A small network was shown many inputs. Here are its activations along a few directions, one row for each input.
In each table, some parts of the input vary, and every possible input appears once, in random order.
Descriptions start from the smaller parts, as in this example, which fits no table here: one of 6 places along a line, together with either a single point or one of 11 places around a ring or (one of 3 separate values, together with one of 5 places around a ring).
Shared parts are said once, and a part with two or three values counts as separate values.
In the rows, zero is written as 128.

Other details of the inputs vary at random and push rows far along two fixed directions, the same in every table; ignore that.

Table:
x1: [ 69 115 171 138 159 145 133  67 179 103  87 100  96 154 115 120]
x2: [147 143 105 134 130 122 128 161 117 156 148 140 147 121 139 125]
x3: [152 141 107 133 123 121 122 163 125 143 141 136 135 105 135 126]
x4: [ 96 114 157 146 160 124 119  78 191  90 123 129 119 138 117 127]
x5: [150 140 109 147 136 109 111 158 120 165 124 125 140 107 138 133]
x6: [ 62 116 154 148 155 136 138  80 180 103 119 132 128 147 111 106]
x7: [142 148 119 154 159 118 114 159 123 183 112  99 126 108 155 130]
x8: [ 58 115 153 153 150 136 138  78 184  98 113 133 124 151 105 108]
x9: [103 117 137 119 113 127 137 103 134 107 126 127 133 140 123 122]
x10: [141 144 108 158 142 108 109 168 136 165 113 132 138  96 139 129]
x11: [ 91 116 158 144 155 124 118  82 195  99 115 129 123 148 107 125]
x12: [111 120 147 130 140 124 120  92 169  95 132 126 125 142 117 128]
x13: [ 64 116 167 146 160 142 136  67 173 109  94  96 104 158 121 119]
x14: [148 141 109 156 145 110 108 162 134 156 118 134 128  84 146 129]
x15: [149 119 125  86  89 141 144 133  83 113 145 137 125 145 120 135]
x16: [143 137 115 140 133 128 113 155 101 163 103 131 119 104 126 133]
x17: [219 124 101  40  36 132 159 163  45 102 204 142 152 136 147 146]
x18: [146  91 152  18  30 154 182  77  68  39 202 132 145 209 113 142]
x19: [146 123 120  87  82 136 147 131  93 104 151 132 131 128 127 125]
x20: [123 122 140 116 116 123 128 114 156 104 136 134 135 139 122 129]
x21: [ 90 113 148 129 134 137 141  87 160  87 125 136 116 133 116 115]
x22: [134 148 106 167 157 107 106 167 137 178 116 130 142  93 146 123]
x23: [ 92 112 150 129 135 128 130  85 155  99 110 123 123 145 111 124]
x24: [143 130 123 117 118 134 123 133  96 129 125 127 119 119 126 135]
x25: [150 117 123  88  83 125 140 123  84 117 143 120 140 138 130 134]
x26: [136 133 111 132 132 131 128 153  90 158 130 133 132 121 134 127]
x27: [145 149 119 160 159 120 107 166 133 183  92 105 113 100 146 132]
x28: [ 85 122 153 147 153 125 120  85 197  90 124 132 123 141 116 120]
x29: [141 134 109 140 129 117 119 153 108 148 109 131 120  84 143 126]
x30: [161 130 116  92  91 133 141 140 108 107 169 141 139 140 129 132]
x31: [109 118 149 132 139 121 124  96 170 102 128 126 134 149 116 130]
x32: [164 116 120  52  50 142 163 130  69  93 167 139 138 155 122 131]
x33: [158 145 101 136 124 123 123 176 116 161 132 145 135 110 132 128]
x34: [ 91 114 149 129 141 127 130  83 150 107 120 121 130 145 119 120]
x35: [147 138 110 134 118 111 120 158 120 151 135 130 145 112 141 131]
x36: [177  99 144   9  24 146 171  95  43  62 204 123 156 187 127 146]
x37: [148 140 109 151 144 124 115 170 118 162 128 139 133 117 131 136]
x38: [131 121 146 118 125 132 124 111 145 109 138 133 130 150 114 137]
x39: [136 139 113 166 162 125 105 154 113 168  94 131 110  83 136 131]
x40: [147 142 106 159 147 116 114 168 136 159 124 139 129  86 141 125]
x41: [138 131 112 132 126 132 128 156  93 150 120 136 125 121 127 131]
x42: [ 63 120 151 149 157 144 136  76 183  87 113 139 108 149 103 109]
x43: [ 78 123 151 151 159 128 131  91 196 106 136 135 139 150 116 114]
x44: [ 73 111 160 141 152 131 124  70 181  96  97 126 112 145 103 119]
x45: [135 145 117 148 151 130 116 152 108 170  87  97 100  94 147 128]
x46: [ 88 116 162 126 142 142 139  82 153 107 100  97 107 154 123 125]
x47: [ 99 110 151 126 138 130 130  78 154  89 116 125 113 133 118 125]
x48: [137 137 109 138 123 118 118 158 111 158 101 131 125  94 134 124]
x49: [151 133 123 127 122 124 120 143 113 143 143 129 141 133 130 140]
x50: [ 60 118 151 151 160 140 139  78 178 103 120 137 125 156 109 106]
x51: [190 126 110  63  52 125 152 160  75 112 184 135 160 139 136 140]
x52: [155 131 125 124 121 125 120 145 115 138 139 131 139 131 127 142]
x53: [169 126 127  91  95 132 128 132 100 109 163 130 136 140 128 144]
x54: [130 139 107 168 164 128 113 161 111 167 100 139 107  88 135 127]
x55: [151 140 109 146 141 125 114 170 119 162 125 141 127 115 129 135]
x56: [138 132 112 128 112 118 126 153 104 146 113 128 134 105 135 127]
x57: [162 137 124 126 133 125 122 149 112 149 123 103 116 108 155 139]
x58: [ 79 122 150 154 159 134 133  92 198  98 127 143 129 159 106 118]
x59: [138 150 116 167 162 117 110 163 128 188 100 100 120 104 151 131]
x60: [132 151  98 174 157 117 114 174 135 179 119 142 136 104 135 123]
x61: [155 139 110 135 134 129 117 161 112 144 141 138 126 118 132 135]
x62: [109 117 144 122 124 137 132  99 125 112 127 127 128 151 115 130]
x63: [130 142 105 153 140 117 111 157 117 158  99 128 119  83 138 121]
x64: [140 136 122 123 130 130 131 143  91 165 112  95 121 116 152 128]
x65: [125 143 104 162 146 122 117 168 125 174  93 137 120  86 128 116]
x66: [102 120 135 121 119 139 146 108 136 103 129 139 128 150 112 119]
x67: [149 143 107 143 130 118 118 171 131 160 125 139 136 102 132 126]
x68: [169  98 145  20  32 146 174  95  78  47 220 135 157 207 120 149]
x69: [ 79 108 157 117 119 140 150  77 165  76 130 134 128 161 104 115]
x70: [101 121 145 137 152 134 130 103 160 112 146 136 136 160 119 127]
x71: [152 119 130  89  88 136 139 127  82 115 141 127 135 143 123 140]
x72: [121 142 106 165 153 113 111 160 120 178  99 127 132  87 143 117]
x73: [183 131 116  88  91 125 130 153  75 138 172 127 155 136 141 144]
x74: [136 140 107 152 146 117 107 152 113 161  97 123 116  87 134 126]
x75: [110 116 147 136 150 137 128  99 163  94 142 141 119 148 119 132]
x76: [149 133 123 121 128 132 129 140  94 149 107 100 104 103 151 134]
x77: [161 128 107  98  92 133 146 148  78 123 147 141 126 115 137 128]
x78: [142 135 114 127 114 120 132 151 125 140 148 135 147 125 132 128]
x79: [ 84 121 169 146 163 134 129  81 191 106 108 101 114 160 122 127]
x80: [144 152 116 163 164 121 105 163 131 177  98 101 110  95 151 131]
x81: [ 79 119 142 137 135 139 144  91 156 103 125 138 126 156 109 114]
x82: [160 138 115 148 145 121 107 158 117 155 127 134 125  99 139 140]
x83: [151 132 120 120 123 113 121 139 117 142 145 123 147 124 139 133]
x84: [108 119 139 119 129 145 136 103 127  98 132 135 112 147 113 127]
Each input here is: one of 2 separate values, together with one of 6 places along a line, together with either a single point or one of 6 places around a ring.
- The inputs of x17 and x60 match in every part but the place on the line of 6. If x76 is changed in the same way as x17 into x60, which row does it become? => x13
- The inputs of x58 and x30 match in every part but the place on the line of 6. If x23 is changed in the same way as x58 into x30, which row does it become? => x74
- The inputs of x42 and x50 match in every part but the place on the line of 6. If x28 is changed in the same way as x42 into x50, which row does it become? => x22
- List by row number the other rows that have the place on the line of 6 and the choice among 2 separate values in common with x75. => x4, x14, x17, x40, x57, x82
- Change only the place on the ring of 6 in x31. List by row number the other rows that result. => x10, x37, x51, x52, x58
- Change only the choice among 2 separate values in x21. List by row number the other rows that result. => x40
- Start at x36 and move only the place on the line of 6, one step at a time. The first step leads to x62. Which rows follow, in order? => x71, x16, x24, x39

Table:
x85: [112 146  93 178 152 115 101 168 111 188  67 137 117  79 119 116]
x86: [ 36 112 166 172 189 157 126  52 189  84  97 141  91 156  93 112]
x87: [174 123 108  78  66 111 141 144  96 111 176 143 169 120 136 129]
x88: [ 98 141 112 170 167 133 130 156 112 194 104 122 132 140 125 115]
x89: [ 57 122 166 167 191 140 127  73 251  74 129 151 114 158 100 108]
x90: [124 137 103 173 161 127 105 167  98 186  71 149 109  86 126 125]
x91: [190 130 102  83  57 108 126 166  83 121 173 151 166 122 125 140]
x92: [ 98 104 149  74  73 151 180  80 117  52 152 128 122 166 120 114]
x93: [130 103 166  65  76 127 140  62 134  60 145 100 133 171 114 146]
x94: [188 140 120  92  98 128 136 162  65 172 154  89 153 157 158 148]
x95: [160 124 104  70  58 125 154 148  42 132 143 129 143 108 138 121]
x96: [139 105 170  70 102 145 143  61 124  54 166 106 113 179 124 149]
x97: [106 152 118 195 185 119 107 163 167 192 132 143 156 135 128 126]
x98: [123 148 104 164 155 145 128 170 115 173  95 134 102  88 130 113]
x99: [125 134 116 194 179 112  92 159 162 163 104 160 132  95 116 132]
x100: [206 136 120  65  77 135 143 156  73 130 160 103 119 123 159 145]
x101: [ 57 115 165 175 198 137 112  63 231  71 133 154 116 161  93 120]
x102: [ 97 102 159  83  91 134 168  57 190  24 184 145 141 187 116 120]
x103: [149 139 122 171 172 112  93 159 121 185  78 112 109  83 141 148]
x104: [133 150 110 175 167 112 108 169 142 181  85  98 108  73 167 123]
x105: [185 126 116  72  74 112 130 153  65 140 140  93 144 101 159 138]
- Describe the family of inputs behind these rows. => one of 3 separate values, together with either a single point or one of 6 places around a ring
- List by row number the other rows that have the choice among 3 separate values in common with x94. => x93, x96, x100, x103, x104, x105
- Change only the choice among 3 separate values in x101. List by row number the other rows that result. => x86, x96
